These are the activations of a small neural network, seen along a few directions. Each row is one input.
Each table varies a few parts of the input and shows all the possible inputs, shuffled.
A made-up example of a description, with smaller parts first: line(6) and (point or line(9) or (values(2) and ring(8))).
Shared parts are said once, and a part with two or three values counts as separate values.
In the rows, zero is written as 128.

Other details of the inputs vary at random and push rows far along two fixed directions, the same in every table; ignore that.

A family of inputs:
R1: [112  41 119  94 130 142 162 124 111 145  37]
R2: [126  70 123  89 107 118 148 123 142 139  21]
R3: [108  95  87  69  66 114 155 130 142 154  38]
R4: [123 182 142 135 150  98  72 142 129 102 231]
R5: [ 97  98 110 100  87 148 162  83 120 132  27]
R6: [127 162 151 161 178 135  86 106 116 137 238]
R7: [118 196 167 154 158  99 108 106 149  41 204]
R8: [114 161 185 207 185 150 136 119 111  75  78]
R9: [139 116 101 126 111 151 121 100 126 182 140]
R10: [ 97 114 199 137 191  96 116 114 126  67  93]
R11: [180 160 106 118 111 121 112 138 157 171 234]
R12: [ 95  87 102 111 109 126 148 110 119  93  55]
R13: [142 190 159 135 140 109 101 131 136  94 241]
R14: [192 160  70 130  58 145 162 200 150 241 183]
R15: [145  92  84 123 121 133 117 128 121 152 144]
R16: [123 132 106 107 100 155 123 113 115 170 145]
R17: [ 89 119 176 145 187 120 110 106  97  12  93]
R18: [174 149  48 158  94 153 119 204 123 222 217]
R19: [107 156 207 195 196 113 122 150 133  30  61]
R20: [153  80 118  67  82 134 178 134 138 201  81]
Each input here is: values(4) and (point or line(4)).
- The inputs of R17 and R13 match in every part but the values(4) part. If R12 is changed in the same way as R17 into R13, which row does it become? => R7
- A walk changes only the line(4) part. It starts at R10 and steps to R2. List the rest of the walk in order. => R4, R3
- Which other rows does R20 become when the values(4) part takes its other values? List them by row number. => R1, R6, R10
- List by row number the other rows that have the values(4) part in common with R6. => R5, R8, R9, R16

A family of inputs:
R21: [111 110 174 158 165 127 140 127 122  67  49]
R22: [135 146 173 157 161 123 131 142 135 106 118]
R23: [144 113  76  81  82 135 130 136 130 204 171]
R24: [105 106 144 125 146 126 122 114 116  94  91]
R25: [135  87 109 100 103 138 157 130 124 157  70]
R26: [101 133 149 164 148 142 142 104 111  62  56]
R27: [106 148 132 145 164 111  73 107 120  92 209]
R28: [ 97 129 136 171 149 147 134 113 104  66  52]
R29: [157 106  92  99  82 140 154 152 141 207 115]
R30: [147 157 124 141 137 122 102 136 131 142 221]
R31: [101  73 117  85 116 128 143  96 121 120  53]
R32: [129 126 117 107  84 146 163 108 133 162  63]
R33: [122  77 124  76 103 134 159 110 129 146  51]
R34: [118 146 149 142 164 117  96 115 122  88 189]
R35: [102 150 165 145 179 105  82  89 124  58 200]
R36: [145 169 142 165 154 120 101 146 134 126 222]
R37: [117 106 167 152 156 132 151 142 121  94  31]
R38: [142 130 124 138 129 131 132 148 131 142 139]
R39: [150 154  73  55  31  95 153 165 169 163 140]
R40: [159 123  95 116  92 139 150 171 136 210 129]
R41: [138 141 117 146 136 127 105 142 125 138 183]
R42: [102  93 150 100 141 119 131  85 128  92  83]
R43: [140 183 100 152 107 139 110 130 127 161 213]
R44: [162 122  83  97  87 135 133 144 138 210 174]
R45: [135 171 169 184 183 119 106 150 128  90 178]
- What is each input in this table made of? => point or (line(4) and (point or line(5)))
- Which other rows does R37 become when the line(5) part takes its other values? List them by row number. => R21, R24, R27, R41

A family of inputs:
R46: [116 119 143 155 162 135 119 131 113  96 109]
R47: [143  84  90 111  95 148 155 145 117 188  75]
R48: [137 146  95 127  93 135 134 139 135 155 162]
R49: [149 112  82  77  87 116 125 138 149 195 173]
R50: [147 151  97 117  94 133 138 139 134 161 159]
R51: [101 128 142 124 145 124 102  89 118  92 146]
R52: [102  98 134 124 127 135 147 111 119  91  22]
R53: [116  93 154 117 130 128 163 137 129 121  27]
R54: [103 124 180 161 165 127 136 103 127  60  68]
R55: [122 114 143 143 138 137 143 123 127 120  88]
R56: [111 148 125 120 134 126 100  98 119 103 189]
R57: [147  81  90 104  84 157 166 147 125 199  72]
R58: [146  81  94  88  79 151 179 139 130 202  43]
R59: [128 117 117  96  89 125 164 146 133 139  64]
R60: [105 167 149 165 164 121 102 118 121  50 156]
R61: [116  98 135 119 109 139 160 112 128 112  26]
R62: [132 144 110 141 118 128 115 129 124 134 151]
R63: [130 161 154 152 154 111 111 143 135 112 167]
R64: [123 120 101 108 120 134 110 113 118 173 184]
R65: [152 103  78  74  86 118 130 143 146 210 175]
R66: [139 169  96 145 115 124 106 139 128 136 209]
R67: [122 144 147 130 128 122 144 127 134  94 101]
R68: [124 123 151 129 134 128 146 128 132 116  75]
R69: [134 156 180 174 184 121 108 135 124  78 165]
R70: [118 123 187 151 174 120 133 139 120  74  81]
R71: [169 150 102 139 122 141 116 156 129 190 214]
R72: [144 119  96  96  78 128 147 156 138 184 103]
R73: [144 137 140 126 158 107  92 135 138 115 220]
R74: [128  95 108 120 109 141 152 130 121 160  71]
R75: [132 140  85 108 112 132  95 117 124 183 224]
R76: [119 120 126 145 143 134 124 130 121 122 113]
R77: [ 93 119 193 166 182 121 135  95 113  33  38]
R78: [140 165 134 148 135 126 114 127 134 122 174]
R79: [148 143 110 127 113 137 132 137 135 170 155]
R80: [133 171 159 157 151 118 105 129 135  91 172]
R81: [137 157 151 156 154 123 113 140 133 120 179]
R82: [124  90 108 103 122 141 129 111 113 160 126]
R83: [115  94 144  88 121 108 138 107 140  97  72]
R84: [124 169 125 163 157 126  87 132 125 114 208]
R85: [108 146 167 126 157  92 108 105 138  48 167]
- The inputs of R76 and R60 match in every part but one. If R58 is changed in the same way as R76 into R60, which row does it become? => R50
- The inputs of R69 and R67 match in every part but one. If R57 is changed in the same way as R69 into R67, which row does it become? => R48
- What is each input in this table made of? => line(5) and (values(2) or line(6))
- List by row number the other rows that have the line(5) part in common with R79. => R49, R54, R63, R68, R75, R77, R84
- Which other rows does R78 become when the line(6) part takes its other values? List them by row number. => R52, R61, R62, R72, R80
- Which other rows does R65 become when the values(2) part takes its other values? List them by row number. => R64

A family of inputs:
R86: [106 150 163 152 171 119  97  91 123  66 166]
R87: [130 127 115 102 106 116 133 132 137 137 126]
R88: [152 129 120 127 109 137 149 155 136 173 118]
R89: [143 134 109 133 104 143 146 149 127 168 115]
R90: [162  95  94 101  83 142 168 164 139 210  85]
R91: [ 91  87 199 167 207 132 129 104 103  43  29]
R92: [ 89  88 167 105 150 120 139  77 122  62  47]
R93: [153 187 130 170 144 127 100 159 134 147 238]
R94: [141 180 130 134 135 103  87 139 145 123 247]
R95: [143 100  69  97  69 148 156 150 127 198  83]
R96: [ 93 102 166 136 153 136 143  81 112  71  38]
R97: [147 108  76 107  73 152 160 151 126 200  84]
R98: [136 180 114 148 140 112  88 139 135 123 245]
R99: [129 123  99 118 102 131 134 139 129 144 120]
R100: [105 130 169 123 175 101  91  90 125  56 179]
- What is each input in this table made of? => point or line(4) or line(10)
- A walk changes only the line(4) part. It starts at R96 and steps to R86. List the rest of the walk in order. => R92, R100
